Look-ups in named tables: a row name and a column name give one cell, copied from the table.

nez:
          doke  sipi   loz   fev    pag
zevubef  -4272  3088  3034  3058    -67
tus        488  3012  2952  3016   1311
lekili   -2600  2302  2589  2768   3945
kifude    4913  3024  2892  2090   1855
mufas     5441  3131  3318  3248   4794
totafo    4654  3146  3028  3226  -7894
gep       3826  3282  3424  3035  -2757

pag of kifude is 1855
sipi of totafo is 3146
sipi of tus is 3012
fev of tus is 3016
loz of mufas is 3318
doke of zevubef is -4272
pag of lekili is 3945
loz of tus is 2952
fev of zevubef is 3058
doke of mufas is 5441
fev of totafo is 3226
sipi of lekili is 2302
fev of mufas is 3248
Which row has the largest doke? mufas

zemopof
|  | bem | lipod | saro | logili |
|---|---|---|---|---|
| pel | 97 | 156 | 91 | 96 |
| kas | 72 | 122 | 84 | 72 |
| tedi | 59 | 209 | 58 | 63 |
| fupezu | 88 | 167 | 87 | 87 |

lipod of tedi: 209
bem of kas: 72
lipod of fupezu: 167
bem of fupezu: 88
lipod of kas: 122
logili of kas: 72
logili of tedi: 63
bem of tedi: 59
logili of fupezu: 87
lipod of pel: 156
saro of tedi: 58
saro of kas: 84
logili of pel: 96
bem of pel: 97
saro of pel: 91
saro of fupezu: 87
Row with the largest logili: pel

Table vitubo
,rusufa,gele,mome,gefi
kodod,0.74,0.52,0.69,0.34
bog,0.75,0.52,0.71,0.30
zokir,0.24,0.51,0.33,0.79
gasu,0.68,0.49,0.64,0.41
mobegu,0.23,0.51,0.33,0.80
vun,0.29,0.51,0.36,0.75
vizep,0.75,0.52,0.71,0.30
fik,0.76,0.52,0.70,0.30
pazab,0.70,0.52,0.66,0.37

What is the mome of pazab in vitubo?
0.66
What is the gele of kodod in vitubo?
0.52
What is the gefi of kodod in vitubo?
0.34
What is the gele of zokir in vitubo?
0.51
What is the mome of vizep in vitubo?
0.71
What is the gefi of vizep in vitubo?
0.30
What is the mome of mobegu in vitubo?
0.33
What is the mome of vun in vitubo?
0.36
What is the rusufa of gasu in vitubo?
0.68
What is the rusufa of vun in vitubo?
0.29
What is the gele of vizep in vitubo?
0.52
What is the rusufa of fik in vitubo?
0.76
What is the gele of vun in vitubo?
0.51
What is the rusufa of zokir in vitubo?
0.24
What is the gefi of mobegu in vitubo?
0.80
What is the gefi of vun in vitubo?
0.75
What is the mome of zokir in vitubo?
0.33
What is the rusufa of bog in vitubo?
0.75
What is the mome of kodod in vitubo?
0.69
Row with the largest gefi: mobegu

Table diveke
,gomago,fiti,gavi,lavu
miguna,134,85,200,127
bapab,88,184,174,216
tagip,177,149,59,182
risasar,168,113,237,99

What is the fiti of risasar in diveke?
113
What is the gavi of miguna in diveke?
200
What is the fiti of miguna in diveke?
85
What is the gomago of tagip in diveke?
177
What is the fiti of tagip in diveke?
149
What is the gavi of bapab in diveke?
174
What is the gavi of tagip in diveke?
59
What is the lavu of tagip in diveke?
182
What is the gomago of risasar in diveke?
168
What is the gomago of bapab in diveke?
88
What is the lavu of miguna in diveke?
127
What is the gavi of risasar in diveke?
237
What is the fiti of bapab in diveke?
184

kavun:
,kizota,vig,dakal,lidez
fori,55,48,22,78
mab,22,89,72,85
vunib,24,85,52,61
zali,55,86,70,62
potuvun,45,54,40,67
sug,65,46,38,80
dak,63,23,75,50

kizota of zali = 55
lidez of zali = 62
lidez of vunib = 61
lidez of fori = 78
kizota of vunib = 24
kizota of potuvun = 45
vig of fori = 48
kizota of dak = 63
vig of potuvun = 54
lidez of dak = 50
dakal of zali = 70
vig of dak = 23
vig of sug = 46

zomeme =
,beri,riket,vugi
lus,-81.333,86.124,-18.997
kuf,66.906,-79.074,28.106
zub,-29.195,-52.167,-51.323
refe,-25.030,-24.921,-52.197
geb,93.410,-82.545,55.608
tum,-32.061,25.172,-57.380
fisim,31.096,-36.125,-12.973
rad,-48.538,39.594,-12.054

kuf, riket => -79.074
fisim, riket => -36.125
lus, vugi => -18.997
tum, beri => -32.061
rad, riket => 39.594
geb, vugi => 55.608
kuf, beri => 66.906
geb, beri => 93.410
refe, riket => -24.921
geb, riket => -82.545
fisim, vugi => -12.973
zub, beri => -29.195
rad, beri => -48.538
lus, riket => 86.124
zub, riket => -52.167
Which row has the largest riket? lus

mul =
         mulede  fes  rel  kug
luk          84  152  146  141
logev       151  179  251  233
mas         110  186   63  184
defakot     168  156   69  166

fes of mas = 186
rel of logev = 251
mulede of logev = 151
rel of luk = 146
fes of logev = 179
rel of defakot = 69
fes of defakot = 156
kug of mas = 184
kug of defakot = 166
mulede of defakot = 168

nifabod =
         zupako  pes  bim  zek  vilu  zimi  zev
tebi         92  215  114  137    84   166  143
dadamu      137  107  199   96   190    41   68
varom       129  126  127  121   106   106  160
luto        192   56  122  147   192    80  115
mele        198   80  133  131   119   139   86
sotokaz     130  168  147  126   133   165  153
pobin       119  205  113  138    83   209   93
gof          84  144  114  151    95   157  132
fabavok      80  185  100  123    54   175  224

pobin, zimi -> 209
tebi, zek -> 137
varom, zev -> 160
varom, zimi -> 106
mele, vilu -> 119
mele, zupako -> 198
mele, pes -> 80
tebi, zev -> 143
tebi, pes -> 215
gof, bim -> 114
fabavok, zupako -> 80
varom, zupako -> 129
sotokaz, zupako -> 130
pobin, zev -> 93
fabavok, pes -> 185
tebi, vilu -> 84
dadamu, pes -> 107
luto, zek -> 147
sotokaz, zimi -> 165
gof, zev -> 132

buguno =
|  | dilazar | ziti | til | pekefu | tuv | debopo | sefe |
|---|---|---|---|---|---|---|---|
| pulet | -4.329 | 5.362 | -0.940 | 3.958 | -5.107 | 3.889 | 6.080 |
| vusamop | 3.958 | -5.107 | 3.889 | 6.080 | -5.193 | 5.409 | 3.664 |
| goto | -3.215 | -4.329 | 5.362 | -0.940 | 3.958 | -5.107 | 3.889 |
| sev | 6.080 | -5.193 | 5.409 | 3.664 | 1.107 | -6.009 | -6.757 |
| fen | -5.107 | 3.889 | 6.080 | -5.193 | 5.409 | 3.664 | 1.107 |

fen, sefe: 1.107
vusamop, tuv: -5.193
sev, sefe: -6.757
vusamop, sefe: 3.664
sev, debopo: -6.009
pulet, debopo: 3.889
vusamop, dilazar: 3.958
pulet, sefe: 6.080
sev, ziti: -5.193
pulet, til: -0.940
goto, tuv: 3.958
goto, ziti: -4.329
vusamop, debopo: 5.409
pulet, dilazar: -4.329
vusamop, ziti: -5.107
fen, ziti: 3.889
sev, til: 5.409
pulet, pekefu: 3.958

